Each row below holds a small network's activations on one input, seen along a few directions.
Each table varies a few parts of the input and shows all the possible inputs, shuffled.
A made-up example of a description, with smaller parts first: values(3) and (point or ring(11) or (ring(5) and line(6))).
Shared parts are said once, and a part with two or three values counts as separate values.

A family of inputs:
x1: [ 13   5 -15   5  -7 -12   4  -9 -15  -5 -17 -12   6  -3]
x2: [ 25  -3 -10  -1   3 -11 -16  -4   2 -15   0 -11   5   9]
x3: [-77  13  60 -45 -13  29  31   8  37  38  41  27  10   0]
x4: [  4  -3  -5  14   0  -4   0  -5 -23  -5 -16   3 -17  -5]
x5: [  7  -3  -2  10  -4  -9 -11  -2 -17 -18  -6   4 -21   3]
x6: [  7 -10 -14  17  10   5  -1   0 -11   6 -15   3 -15  -6]
x7: [-67  32  45 -47 -20  24  34  14  36  38  48  18  43  -1]
x8: [ 15 -14  -8  18  18   4 -13   5   0  -4  -6   1 -14  -1]
x9: [ 16  -3 -24   9   3  -3   3  -4  -4   5 -16 -12   8  -5]
x10: [ 17   4 -10   2 -10 -17  -4  -6  -9 -19  -7 -10   3   4]
x11: [ 17 -11   1   9   9  -3 -18   2  -4 -16   0   4 -17   6]
x12: [ 23  -7 -18   9  11  -4  -9   1   8  -5  -7 -14   9   1]
The inputs of x2 and x11 match in every part but one. If x7 is changed in the same way as x2 into x11, which row does it become?
> x3
What do these inputs look like to the network?
> values(2) and (point or ring(5))

A family of inputs:
x13: [ -8 -23  24   8  24  18 -25  16  19   5  17  15 -29  13]
x14: [-18  -1  11   5 -14   2   8  -6 -27   2  -9  14 -35  -4]
x15: [-24   6   0  18 -13   5  23  -9 -32  12 -28  13 -23 -23]
x16: [-23  -5   6   9  -7  -1  15  -9 -29   4 -16  15 -28  -4]
x17: [ -9 -14  24   3  19  14 -24   5  -3  -3  15  17 -32  10]
x18: [ 27  13 -26   5 -21 -16  -1  -8 -17 -12 -10 -14  16   2]
x19: [ 19   9 -40   9  -5 -13  23  -7 -17   9 -30 -26  26 -16]
x20: [ 18   6 -29   5 -12 -23   9 -14 -17 -10 -19 -18  20   0]
x21: [-37  43  19 -56 -29   5  36   3  47  31  44 -10  89   4]
x22: [ 29  -6  -8  -7  15 -12 -28  -2  11 -17  10 -21  13  14]
x23: [ 22  17 -32  15 -17 -15  16 -15 -24   1 -33 -19  28 -13]
x24: [ 31  -2  -9   1   5 -16 -15   0  11 -20   7 -10  14   4]
x25: [-23   1  -9  17  -2  10  28   1 -27  20 -25  11 -21 -25]
x26: [ -2 -27  17   2  31  25 -25  11  24   9  17  21 -32  11]
x27: [ 36 -19 -15  -8  27   0 -29   4  38  -6  12 -17  13  14]
x28: [-16  -1  15   6  -3   2   0   4 -18  -7  -7  21 -34  -2]
x29: [ -6 -15  27   7  10   8 -10   5  -5  -2  10  24 -31   5]
x30: [ 27   0 -18   7   1  -7  -6  -1   6 -20  -4 -18  13   3]
x31: [-15 -12  16  11   6  14   0   5  -6  -6  -1  15 -35  -2]
x32: [ 26   6 -15  -3  -7 -21  -4  -4  -8 -18 -13 -17  13   7]
x33: [ 29 -10 -12   2  18  -5 -31  12  35 -13  15 -19  16  12]
x34: [-83  32  52 -54 -24  25  43   9  39  42  48  22  39  -7]
What do these inputs look like to the network?
> values(2) and (point or line(10))
The inputs of x28 and x32 match in every part but the values(2) part. If x16 is changed in the same way as x28 into x32, which row does it become?
> x20
Change only the values(2) part in x26. List by row number the other rows that result.
> x27

A family of inputs:
x35: [  9   9  -8  15  -3   5  18   3 -28   0 -17   3   1 -13]
x36: [  8  -4   9  20  12   9  -6  12 -14   0  -8  12 -21  -9]
x37: [  8 -11  11  10  22  10 -11   9  11  -7  16  10   0   2]
x38: [ 15   0  -1 -28   0  -6  -8  -7  21   1   9  -6  13  12]
x39: [ -4 -24  -1   4  23  11 -13  -1  23   4   6  -5 -11   5]
x40: [ -5 -16  -3  14  12  11  -8   1  -2  10 -19  -2 -31  -4]
x41: [ -4   0  -7   4 -23 -16  16  -8 -18 -15 -19  -3 -14   1]
x42: [ -3  -5  -7  22  16  14 -14  11 -11   8  -8   9 -24 -10]
x43: [ 12  -8   4  -1   9   5 -22   5   3  -4  24  15  -9  12]
x44: [ 11  16 -13  -4 -17 -12   2  -4 -12   6   6  -1  26   1]
x45: [  9  -6   7 -12  11  -2   4  -1  27   0   3 -13  24   8]
x46: [  5   4 -16  -3  12   6  -9  16  23  10  15  -4  24   2]
x47: [ -2 -13  -5  12  27  14 -19   9  14   2  16   6  -3   0]
x48: [ 12 -13  10 -14  10   7 -19  -8  10  -5  11   0 -18  10]
x49: [ -8  -2   9  17   3 -10 -16   5 -16 -20   1  14 -24  -1]
x50: [  2 -15   7   1   8  -6 -13 -14 -12  -2 -11   9 -31   2]
x51: [  6 -15  13  12   8   6  -1   1  -5   1 -19   2 -28  -3]
x52: [  2  -4  -8 -12  10   8  -5   4  27  11   2 -22  17   7]
x53: [ 11  10  -7 -17 -16 -10   6 -17  -6   6  -8 -17  16   0]
x54: [ -4  -6  13   6  -4  -7 -10  -2  -8 -16 -11   0 -37   2]
x55: [11  5  3 -4 15  1 -2  9 18 -2 14 -2 31  3]
x56: [ -4  10  -2  -9 -19 -23   9 -15   3 -13  -6 -18  18  -1]
x57: [  3   7 -13   8  -5  -7   6 -11 -37  -3  -9   8   0  -2]
x58: [ -4  -3 -21  10  -3   7  16  -8 -15  10 -28 -11 -10  -9]
x59: [  0   5 -18  -2  -7   0  11  -6   6  16 -14 -25  19  -8]
x60: [ 10   6  -2  -4 -11  -4  19  -7   3   7 -14 -21  22  -6]
x61: [ 11 -22  12   2  11   7  -4   5  23  -1   6   2 -12   8]
x62: [  7  -2  -5   8  -7   2  24  -8 -19   1 -28  -8  -7  -8]
x63: [  6  -2   6  11   4   3 -19   3 -26  -1   0  13 -25   4]
x64: [ -2  12 -23   7   2  -3   6  -1   0  11  -3 -10  30 -14]
x65: [  2 -13  11  -7   0  -5 -14   1  21 -20  13   2 -20  10]
x66: [ -2  11 -11  12 -19 -12  10   2 -27 -17  -8   8  -6  -5]
x67: [  1  -5   9   6   1  -2 -20  13  10 -21  25  11 -11  11]
x68: [ -3  20  -5   1 -16 -20   4  -4  -7 -14   5  -8  26  -4]
x69: [  7  -3 -13  -2 -15  -9  13 -16 -24   2 -20   1 -12   2]
x70: [ -2   8 -24  18   1  10  10   2 -25   8 -18  -1  -2 -14]
x71: [-80   9  50 -32 -13  20  40  -6  12  35  19  27  -1  -7]
x72: [ 13  14  -9   4 -10  -6  15   4  -1   7  -2  -3  29 -12]
x73: [ 14   7  -3 -15   0  -3 -15   6  10   0  21   3  24  14]
x74: [  4  12   1  -9  -6 -10 -11  13  17 -16  22  -2  21  13]
x75: [  4   6   7 -22  -5  -8  -8   0  23 -16   9 -17  12  10]
x76: [-74  20  44 -24 -17  24  35  10   5  37  30  41   3 -11]
The inputs of x72 and x60 match in every part but one. If x49 is changed in the same way as x72 into x60, which row does it become?
> x54
The inputs of x63 and x50 match in every part but one. If x57 is changed in the same way as x63 into x50, which row does it become?
> x69
What do these inputs look like to the network?
> values(2) and (point or (line(4) and ring(5)))
Change only the values(2) part in x61. List by row number the other rows that result.
> x37
Change only the ring(5) part in x41. List by row number the other rows that result.
> x54, x56, x65, x75

A family of inputs:
x77: [-71  -4  65 -24   0  42  16  15  10  34  40  59 -39   1]
x78: [  6 -19 -16  37  24  11   2   5  -7   9 -33  -8 -21 -18]
x79: [-16  20 -14 -12 -31 -11  35  -9  -7   9 -13 -11  25  -9]
x80: [  1  -9 -17  21 -12  -7  12  -8 -30  -7 -34   3 -38  -9]
x81: [  7  23   7 -16  -5 -13 -19   7  15 -18  33 -10  43  12]
x82: [  2   8 -17  -4   0  12  32   3  13  30  -8  -9  39 -13]
x83: [ 11  10 -14 -13  18  10 -13   5  21  23  22 -11  48   3]
x84: [ 14  -8   9   7 -10 -20 -12 -14 -26 -32 -16   1 -37   8]
x85: [ 33 -30 -20  13  31  13 -25   4   9   6  -2   6 -22   7]
x86: [ 29 -17   1   9   8 -10 -30   7   3 -35  10   7 -27  16]
x87: [-16  25  17 -19 -23 -27   4 -15   0 -20   0 -27  28   2]
What do these inputs look like to the network?
> point or (values(2) and ring(5))
Change only the values(2) part in x86. List by row number the other rows that result.
> x81
Change only the ring(5) part in x81. List by row number the other rows that result.
> x79, x82, x83, x87
